[ 85 158 157 143 122 176 108 157 151] = T
[158  86 156 143 176 151 157 108 122] = F
[151 143 122  85 157 158 176 156 108] = C
order: [157 158 176 156 108 151 143 122  85]
C
order: [ 85 108 122 143 151 157 157 158 176]
T
order: [108 151 156 176 157 143 122 158  85]
C
order: [158 176 156 108 151 143 122  85 157]
C
order: [ 85 108 122 143 151 156 157 158 176]
C
order: [151 157 108 176 122 143 157 158  85]
T
order: [157 157 108 151  85 158 122 176 143]
T

[124 138 128 110] -> V
[120 121 155 143] -> M
[ 98  98 157 107] -> P
[146 145 131 133] -> G
[142 138 101 128] -> U
[145 143 125 110] -> Y
[140 138 112 123] -> A
[ 98  98 157 132] -> Z
[118 119 142 178] -> Q
[124 126 159 154] -> D
[142 138 127 101] -> L
[128 124 111 138] -> R
order: [110 124 128 138]
V
order: [128 101 138 142]
U
order: [111 124 128 138]
R

[136 142 127 129 142 142 137 127 137 128 131 127 136 127 134 130 142 136
 129 130 127 136 136 136 128] = J
[136 134 130 142 142 137 127 129 135 128 127 130 136 136 136 130 142 128
 137 127 127 136 129 127 142] = N
[127 130 127 136 135 137 128 128 134 130 142 136 142 136 142 137 127 136
 136 131 127 142 129 129 127] = W
[147 109 146 148 145 144 110 149 113 124 144 140 138 145 130 124 123 138
 146 126 146 110 141 125 124] = S
order: [127 127 127 127 127 128 128 129 129 130 130 131 134 136 136 136 136 136
 136 137 137 142 142 142 142]
J
order: [142 136 142 137 127 136 136 131 127 142 129 129 127 127 130 127 136 135
 137 128 128 134 130 142 136]
W
order: [109 110 110 113 123 124 124 124 125 126 130 138 138 140 141 144 144 145
 145 146 146 146 147 148 149]
S
order: [127 136 142 136 130 136 128 142 142 137 136 129 130 130 142 136 127 129
 135 127 134 137 127 127 128]
N
order: [127 129 129 142 127 131 136 136 127 137 142 136 142 136 142 130 134 128
 128 137 135 136 127 130 127]
W

[125 160 122 171  86 167 166  93] -> H
[167 167  93 125 171 121  86 160] -> E
[171  86 160 122 167 125 167  93] -> X
order: [ 93 167 122 166 125  86 171 160]
H
order: [ 86  93 122 125 160 167 167 171]
X
order: [ 93 171  86 160 122 167 125 167]
X

[ 88  93 187 155]  rirum
[162  95 155 157]  bik
[187  88 155  94]  Bufaz
order: [157 162  95 155]
bik
order: [157 155  95 162]
bik
order: [ 95 155 157 162]
bik
order: [ 88  94 155 187]
Bufaz
order: [ 88  93 155 187]
rirum
order: [ 88 155  94 187]
Bufaz

[124 136 122 105 150] -> monu
[136 123 105 121 150] -> bupom
[122 105 123 150 136] -> dele
[123 150 136 105 123] -> futun
[105 123 122 136 150] -> Mazi
[135 105 150 123 121] -> deva
order: [105 121 123 135 150]
deva
order: [150 123 121 135 105]
deva
order: [105 123 121 150 136]
bupom
order: [150 105 135 123 121]
deva
order: [105 123 123 136 150]
futun
order: [123 123 150 136 105]
futun
order: [121 136 105 150 123]
bupom

[127 111 176 150 188 178 144 116] : Sepi
[127 179 116 176 188 111 143 150] : memuz
[144 116 150 127 111 179 176 188] : taboz
order: [111 116 127 144 150 176 178 188]
Sepi
order: [116 127 111 176 150 188 178 144]
Sepi
order: [188 144 116 150 127 111 179 176]
taboz
order: [111 116 127 143 150 176 179 188]
memuz
order: [116 144 178 188 150 176 111 127]
Sepi
order: [188 176 179 111 127 150 116 144]
taboz

[ 94 145 149 131 143 158 143 112] = Num
[123 142 116 152 134 141 116 141] = naf
[123 142 116 141 133 152 141 116] = Didut
order: [112  94 149 143 143 131 145 158]
Num
order: [141 116 141 134 152 116 142 123]
naf

